Each row below holds a small network's activations on one input, seen along a few directions.
Each table varies a few parts of the input and shows all the possible inputs, shuffled.
A made-up example of a description, with smaller parts first: one of 8 places around a ring, together with either a single point or one of 11 places around a ring or (one of 3 separate values, together with one of 6 places along a line).
Shared parts are said once, and a part with two or three values counts as separate values.

Other details of the inputs vary at random and push rows far along two fixed directions, the same in every table; ignore that.

A family of inputs:
R1: [ 19  29   7 -42  40  66 -19  27  -3   9  -8 -20  35  55 -12]
R2: [ 21 -12  -7 -21  -4   8  14  13 -26 -17  25  44  -8  20  -8]
R3: [  9  11 -24 -20 -10   4  22   3 -34  12  28  45 -26   1  -6]
R4: [ 17  22   2 -43  41  72 -26  18  -6   9 -14 -19  27  53  -8]
R5: [ 18   0 -15 -18 -23 -14  26   9 -28  -4  34  50 -15  -1 -11]
R6: [-34 -26  23  29 -16 -26 -11   1  35 -10 -30 -22  -1  -8  24]
R7: [ -4 -14  -8  37 -16 -46  -1 -35  12   3  -2 -22 -11 -52   1]
R8: [ 10  -2 -22 -21  -5  12  13  -1 -34   5  23  47 -26   6  -4]
R9: [-17  22  21 -49  15  63 -17  41  10  13 -37 -14  17  72  19]
R10: [ 18  30   8 -42  39  66 -16  26  -3   8 -10 -20  34  55 -11]
R11: [ -7 -24  -2  44   3 -30 -12 -32  11  -9  -3 -18  -6 -41   1]
R12: [ 12 -15 -13  -8  -4   1  19   4 -32 -19  25  53 -23   8  -3]
R13: [  8 -14   9  26  -8 -35  -2 -14  18 -14   2 -25  15 -28  -7]
R14: [  3  37  12  -4  26  26 -43 -13  43  34 -41 -99  49  -2  -8]
R15: [  4 -15   8  36 -13 -48   6 -17  17 -17   6 -16   8 -38  -5]
R16: [ 11 -11 -22 -14 -13  -1  19  -6 -35  -1  25  52 -33  -2  -1]
R17: [ 13  28   3 -40  44  72 -19  19  -7  10 -14 -19  26  52  -7]
R18: [-38 -30  20  40 -22 -39  -6  -2  35 -13 -22 -12  -7 -20  23]
R19: [ 24  32   7 -51  28  59 -17  26  -2  12  -5 -23  39  52 -14]
R20: [-23 -11   4 -16 -21   4  19  33 -13  -9   8  57 -25  29  18]
R21: [  6 -12 -19  -4  -2   2  18  -1 -37  -8  30  56 -30   0  -3]
R22: [ -6  -3  -6  32  -9 -37  -2 -32  13   7  -7 -27  -7 -44   2]
R23: [ 19  -6  -7 -19  -2   8  17  14 -26 -17  23  45  -9  21  -7]
R24: [ 19   8 -19 -30 -22   2  20   6 -28   8  24  38 -17   7  -8]
R25: [  4  11  20   4  45  38 -49 -12  39   7 -45 -90  47  11  -3]
R26: [-11 -19  -1  49   4 -34  -3 -32   9  -9  -2 -15  -9 -45   2]
R27: [ 11  12 -20 -17 -22  -9  30   5 -29   8  31  48 -23  -5  -8]
R28: [ -7  -8  -3  33   1 -26  -7 -33  12   3 -11 -26  -6 -39   4]
R29: [ -5  -5  -8  31  -7 -33  -7 -31  14   9  -4 -28  -3 -44  -2]
R30: [  7  -6   5  23 -12 -37  -2 -18  18  -2  -2 -30  11 -34  -6]
R31: [ -9   1  -7  36  -6 -37   1 -30  13  10  -4 -26  -6 -48   0]
R32: [-36  17  38   7  29  33 -46  14  61  16 -64 -89  44  26  21]
R33: [-24  -9   5 -16 -21   5  23  32 -13  -9   5  56 -25  30  20]
R34: [-37 -22  22  31 -14 -26 -12   2  36  -9 -28 -22   1 -11  22]
R35: [-15  15  21 -51  14  64 -20  41  11  12 -36 -15  18  72  17]
R36: [ 13  16 -20 -24 -17   1  24   9 -29  12  30  43 -18   3 -10]
R37: [-18  21  21 -48  15  63 -17  41  11  13 -37 -13  17  72  19]
R38: [ -2  -3  -3  35 -22 -51   5 -28  16   3   0 -22  -5 -51  -2]
R39: [  1 -13   7  41  -9 -48   6 -15  17 -15  12 -15   9 -42  -8]
R40: [ 16   0  -8 -12 -13 -10  30  14 -26 -13  36  49  -9   5 -11]
R41: [ 11 -19 -18  -9  -6   2  15  -4 -36 -11  25  54 -30   3  -1]
R42: [  1   1   4  31  -8 -39   2 -15  18   1   3 -26  11 -40  -8]
R43: [ -6 -24   3  50   3 -36  -4 -23  13 -19   4 -12  -3 -42  -2]
R44: [-41 -17  23  38 -13 -30  -4   2  35  -8 -27 -19  -2 -14  24]
R45: [ 18 -10  -8 -17  -3   8  14  14 -26 -16  28  48  -8  18 -10]
R46: [ 10  -6 -16 -17   2  15  13   1 -36  -6  18  47 -24  14  -1]
R47: [  7   3 -21 -17  -2  11  18   1 -35   6  26  48 -27   4  -4]
R48: [-11  -5  -3  37   3 -27  -4 -32  12   5  -7 -25  -6 -43   2]
R49: [  3  37  20   1  32  21 -33  -6  42  24 -38 -95  55   0  -9]
R50: [ 18   4 -12 -20 -21 -12  28  10 -28  -4  29  45 -15   3  -9]
Description of these inputs: one of 5 places around a ring, together with either one of 2 separate values or one of 8 places around a ring.
Q: Changing only the place on the ring of 5 turns R49 into R42. The same change can be made to R44. Which row results?
A: R32
Q: Changing only the place on the ring of 5 turns R41 into R46. The same change can be made to R6. Which row results?
A: R37
Q: List by row number the other rows that have the place on the ring of 5 in common with R34.
A: R4, R5, R8, R11, R14, R18, R19, R29, R45
Q: Start at R50 and move only the place on the ring of 8, one step at a time. The first step leads to R38. Which rows follow, in order?
A: R22, R28, R46, R12, R23, R15
Q: Which other rows does R9 become when the choice among 2 separate values takes its other values? List them by row number.
A: R37

A family of inputs:
R51: [ -3   7   4  21   1 -23  -2 -12  17   8  -1 -26  11 -27  -5]
R52: [  2  14   2  10   1 -12 -11 -17  17  12 -12 -44  14 -19  -4]
R53: [ -1   7   7  10  -1 -13 -13  -5  23   5 -10 -41  22 -12  -4]
R54: [  4   5   3  -7   7  13  16  18 -11 -10  14  24   4  17  -6]
R55: [  8  15   4 -14  21  27 -30 -15  19  16 -32 -59  24   8  -2]
R56: [ 11 -13   2 -14   2  13   1  10 -14 -15   5  23  -4  25   1]
R57: [ -3  11   8  15   8  -9  -8  -2  24   6  -7 -36  21 -13  -5]
R58: [ 13  -4 -11 -24  -8  11   2   0 -17   2   8  21  -8  12  -3]
R59: [ 12  19 -11 -16  -1   5  16   4 -19   9  18  21  -8   5  -7]
R60: [ 15  -1  -6 -23 -15   6   7  11 -11  -1  12  21  -4  13  -4]
R61: [  1  -8   7  12   3  -6 -24 -13  26   0 -20 -43  18 -10   0]
R62: [-14   4  -1 -16  -9  13   5  18  -4   5  -1  22 -12  21   9]
R63: [ 10  -9  -7 -15   0  15  -2   7 -15  -5   8  22  -8  19  -3]
R64: [  -4  -77  -14   68  -71 -121   50  -29  -21  -55   51   92  -63  -77
    8]
R65: [  7  11 -13 -10  13  17   7   2 -24   1  11  23 -10   7  -4]
R66: [-26  -5  22  21   1 -11 -14  -1  34  -3 -31 -36  13  -4  15]
R67: [ 15  -5   3 -21 -12   4   9  15 -10 -10   7  21   1  18  -1]
R68: [-12   6  -3 -18  -8  15   6  13 -10  13  -1  21 -14  16   9]
R69: [  6  14  -7 -10   6  13  13   9 -18   5  17  26  -2   8  -9]
R70: [  8  19 -12  -9   7  13  15   3 -21   5  16  24  -7   6  -8]
R71: [ -9  -6   6  34  12 -14 -12 -10  18  -8  -5 -23   8 -25  -2]
R72: [  4  11  -6  -9   5  14  13  15 -12  -1  17  26   0  12  -9]
R73: [-14   4   0 -16  -9  14   5  19  -5   5  -1  22 -12  21   9]
R74: [  9  21  -6 -32  24  47  -4  17 -22  10   6  15   5  33  -7]
R75: [ -1  -8   6  16  13  -2 -25 -19  19   5 -22 -44  13 -14  -1]
R76: [  7  -1 -13 -13  13  19   4  -4 -23   0  10  21 -12   9  -1]
R77: [-20 -51   7  90 -25 -94  19 -32  16 -41  17  13 -23 -80   5]
R78: [  7   6   3   7  -2  -8 -14 -20  19  10 -18 -45  11 -19  -3]
R79: [ 11  10  -9 -24 -11   3  10   8 -18   8  16  20  -3   8  -7]
R80: [  9   2   2 -20  -9   1  13  19 -12  -7  12  20   4  18  -3]
R81: [-21  10   6  15   6  -2 -15 -13  25  18 -31 -45   6 -11  14]
R82: [  7   6   2 -15   0   4  18  21 -10  -6  15  22   4  17  -5]
R83: [ 13  -4 -14 -18   3  15   4  -4 -22   1   5  20 -14  11  -4]
R84: [ 16   2  -8 -26 -15   6   8   5 -16   6  12  21  -7   8  -5]
R85: [ -7  -6   7  21  21   2 -22 -20  19   3 -16 -41  15 -16   1]
R86: [-20   9   7  16   6  -1 -15 -12  25  18 -31 -45   6 -11  13]
R87: [-12   7  -4 -19  -8  14   6  13 -10  13  -1  21 -13  17  10]
R88: [-14  -2   9 -14  -7  10   8  21  -3  -5  -5  24  -9  25  12]
R89: [ -7 -12  18  24  20   2 -20 -10  22 -13 -16 -37  18  -4   5]
R90: [ -7  -9   9  23  20   2 -23 -14  23  -3 -15 -40  16 -11   1]
Q: What do these inputs look like to the network?
A: one of 4 places along a line, together with either one of 2 separate values or one of 8 places around a ring
Q: Changing only the place on the line of 4 turns R63 into R75. The same change can be made to R62. Which row results?
A: R87
Q: Which other rows does R68 become when the choice among 2 separate values takes its other values? List them by row number.
A: R87
Q: List by row number the other rows that have the place on the line of 4 in common with R70.
A: R52, R55, R59, R65, R76, R78, R81, R83, R86

A family of inputs:
R91: [  4 -17   8  47 -14 -61  -8 -31  36 -11 -11 -55  16 -56  -7]
R92: [  4  -7  15  22  14 -12 -33 -17  33  -2 -15 -61  36 -17  -5]
R93: [  0  13   4  14   0  -7 -25 -20  37  20 -22 -60  23 -21  -4]
R94: [ -4 -23   7  54   0 -40   4 -18  12 -25   9  -3  -5 -43  -4]
R95: [ 13 -12   9   8   9   1 -12  -9   8 -13 -11 -22   9  -2  -2]
R96: [  8 -28   6  37 -14 -55   0 -24  12 -22   5 -12   4 -39  -4]
R97: [ 15   0 -12 -12 -11  -5  16  15 -16   0  30  29  -1  -2 -15]
R98: [ 22  31 -23 -68  -4  53  21  36 -44  23  31  65 -11  53 -15]
R99: [ -7 -14  15  64   6 -56 -10 -26  32 -18  -2 -42  20 -54  -6]
R100: [ -4  39  12 -22  40  50 -27  -4  21  31 -41 -76  33  27   6]
R101: [  8  29  -2 -43  23  55 -20   6  -4  29 -28 -35  13  44   4]
R102: [ 29  11  -7 -57  13  53  25  30 -49 -10  28  64  -9  57  -8]
R103: [ 12  42  16 -15  41  40 -32  12  32  20 -27 -81  56  19 -13]
R104: [-11   6  15 -56  -9  44   2  50  -5  -1 -22  28  -1  74  21]
R105: [-12   4  15  23  25  -2 -18 -24  26   7 -34 -57  18 -19   8]
R106: [  2 -15 -17  13 -41 -47  26 -17 -21  -4  18  39 -37 -36   2]
R107: [-29  22  41 -17  20  41 -26  30  45   9 -58 -63  40  50  23]
R108: [ 17  11   9 -32  31  59 -31  10   5   5 -15 -31  28  39  -6]
R109: [-29 -47  -1   5 -61 -48  36  24 -17 -30  30  96 -54  -1  25]
R110: [ 17 -19 -18   7 -39 -54  55   1 -36 -25  54  75 -34 -27 -10]
R111: [ -1  -7 -27   7 -40 -43  47   2 -46  -8  49  89 -54 -29  -2]
R112: [ -9  43  10 -15  46  52 -35   2  24  34 -38 -76  32  25   3]
R113: [  8  13 -11 -55  16  61  -9  17 -27  16  -1  22  -5  49   1]
R114: [  9 -15 -17  15 -41 -52  30 -18 -13  -8  23  38 -31 -34  -5]
R115: [-18   3   3 -60 -15  51  19  64 -26   1  13  77 -17  78  15]
R116: [ 16  29  13 -24  27  41 -41   5  33  22 -29 -82  55  21 -12]
R117: [ 27   2 -19 -60   7  57  13  28 -51  -8  16  68 -20  63  -2]
R118: [  6 -21 -14  -6  -3  11   0   0 -20 -15  15  39 -20  10   2]
R119: [  2  25  -2   6   4  -2  -1  -2  12  13  -3 -20  10 -11  -7]
R120: [-16 -10   3  49 -20 -51 -18 -39  33   9 -17 -50   0 -63   4]
R121: [-15 -22 -19  25 -25 -40  23 -14 -19   1  29  45 -40 -35   5]
R122: [  6  22   0  -1   0  -4   7  -9  11  10  -5 -21  11  -8  -4]
R123: [ -8 -26 -20  18 -32 -41  18 -19 -19  -2  26  42 -43 -32   9]
R124: [  2  24   4 -19  47  60 -25  13   3   3 -21 -27  23  41  -5]
R125: [ -6  -3  15  33  28  -1 -21 -22  27  -9 -32 -55  23 -13   3]
R126: [-14 -32 -15  26 -18 -36  20 -14 -18  -9  26  52 -38 -36   3]
R127: [  7   9 -11 -39  27  64  -8  23 -24   2   6  27   1  51  -7]
R128: [-33 -35   3  19 -50 -49  47  30 -19 -32  31  97 -51  -3  21]
R129: [ -8 -24  13  60   0 -53 -16 -27  34 -12  -1 -42  21 -55  -7]
R130: [-12   5   2  11  20   6  -8  -7   4   6 -11 -14   0  -7   3]
R131: [ 17  10  -2 -41  25  60  -5  26 -22   2  12  22   8  47 -12]
R132: [ -2 -17  18  57   2 -58  -4 -32  31 -20  -5 -45  22 -52  -3]
R133: [ 21   9 -20 -71   4  56  17  27 -55   7  14  68 -25  60   2]
R134: [-16   0   8  52 -12 -54  -2 -38  30   3 -19 -51   4 -63   5]
R135: [-15  -8  -7  37 -23 -44   4 -22   8   9   6  -4 -12 -52   0]
Q: Changing only one part turns R120 into R111. The same change can be made to R123. Which row results?
A: R112
Q: Changing only one part turns R116 into R91. The same change can be made to R108. Which row results?
A: R95
Q: What do these inputs look like to the network?
A: one of 5 places around a ring, together with either a single point or one of 8 places around a ring
Q: Which other rows does R122 become when the place on the ring of 8 takes its other values? List them by row number.
A: R100, R102, R105, R110, R125, R132, R134
Q: Which other rows does R96 become when the place on the ring of 5 takes its other values? List them by row number.
A: R92, R99, R129, R132
Q: Start at R126 and move only the place on the ring of 8, one step at a time. The first step leads to R127. Which rows follow, in order?
A: R131, R129, R97, R98, R135, R121
Q: Start at R128 and move only the place on the ring of 5, one step at a time. The first step leads to R107. Which rows follow, in order?
A: R104, R109, R115
